Here are a small network's activations along a few directions, averaged over the inputs that share one value of a field.
Values that are neighbours, or in one group, have similar rows; names and order tell nothing.
In the rows, zero is written as 500.
Random noise pushes rows far along 5 fixed directions. That doesn't count. These rows show it; they differ only by the noise:
[536 328 587 419 473 526 286 564 716 518 509 625 239 516 438]
[379 466 605 336 582 515 637 137 420 734 424 500 445 557 861]
[492 716 657 477 453 522 674 500 343 529 527 373 664 608 650]
[621 596 484 571 439 590 516 692 514 518 580 435 555 548 470]
[499 625 618 680 394 328 519 540 489 519 565 591 428 593 500]
[458 536 570 585 456 378 544 381 491 621 521 575 402 567 619]
[633 382 426 421 550 716 400 607 644 598 520 513 393 492 517]


Field P:
p22: [525 474 629 486 564 343 490 588 416 327 481 626 453 513 344]
p12: [329 586 393 648 375 314 654 220 379 653 483 551 558 438 717]
p9: [390 287 299 410 425 383 487 352 491 410 537 313 521 407 398]
p8: [479 480 274 521 615 555 487 501 527 600 457 420 606 535 496]
p13: [571 517 658 337 562 678 442 625 526 493 517 493 451 550 564]
p17: [403 694 522 679 655 357 669 326 386 591 440 740 546 424 582]
p2: [185 629 717 679 465  32 682  59 404 634 451 679 448 614 571]
p4: [444 541 735 514 407 381 446 586 489 462 495 557 427 610 486]
p11: [331 658 499 703 199 190 607 406 350 532 594 364 636 414 509]
p16: [212 429 909 176 441 429 496 182 458 468 403 454 482 625 778]
p19: [681 470 477 412 512 633 524 556 483 387 471 442 530 523 491]
p14: [520 486 232 758 843 517 555 265 450 773 398 840 376 407 661]
p3: [328 411 589 648 201 127 146 604 652 336 548 716 184 449 216]
p18: [550 503 676 484 414 511 409 722 553 385 504 537 446 571 411]
p1: [286 442 606 506 378 143 590 296 450 386 535 465 504 452 420]
p10: [626 411 179 669 587 563 393 594 695 550 519 586 516 310 297]
p21: [696 665 464 860 321 286 561 683 402 276 587 562 503 582 281]
p7: [355 469 533 424 450 419 405 501 600 434 470 319 564 562 348]
p5: [517 597 312 845 659 472 661 414 507 705 550 612 530 528 502]
p20: [461 313 277 621 332 350 310 430 698 600 579 529 357 310 453]
p6: [621 617 739 372 551 538 571 545 346 296 410 553 503 597 557]
p15: [305 483 398 508 340 283 576 330 346 310 548 222 624 478 436]
The values of P form 6 separate groups.
Question: Which other values are in the same group as p10? Give them in the order they are listed.
Answer: p17, p14
Question: Which other values are in the same group as p12? Give them in the order they are listed.
Answer: p11, p3, p20
Question: Which other values are in the same group as p22? Give them in the order they are listed.
Answer: p9, p1, p15
Question: Which other values are in the same group as p8? Give them in the order they are listed.
Answer: p2, p7, p5
Question: Which other values are in the same group as p19? Give them in the order they are listed.
Answer: p21, p6

Field B:
b4: [565 887 546 904 390 376 688 681 354 638 645 494 674 585 499]
b5: [571 553 575 660 520 362 393 663 513 302 538 747 351 496 277]
b1: [447 297 261 647 546 496 277 600 801 614 505 709 333 431 259]
b6: [425 703 482 729 417 333 632 461 370 490 565 394 681 500 476]
b8: [612 148 282 339 449 637 326 520 697 581 491 461 278 525 521]
b7: [569 517 618 386 529 707 382 433 485 519 425 569 384 492 717]
b9: [570 480 269 548 749 577 580 554 484 503 511 570 537 361 456]
b3: [537 681 544 617 667 446 841 353 145 466 431 572 638 575 777]
b2: [520 340 500 411 396 483 368 489 725 570 505 491 366 503 408]
The values of B form a tree with 3 forks.
Question: Name the neighbours of b3, in listed order.
Answer: b5
Question: Name the neighbours of b2, in listed order.
Answer: b4, b6, b8, b7
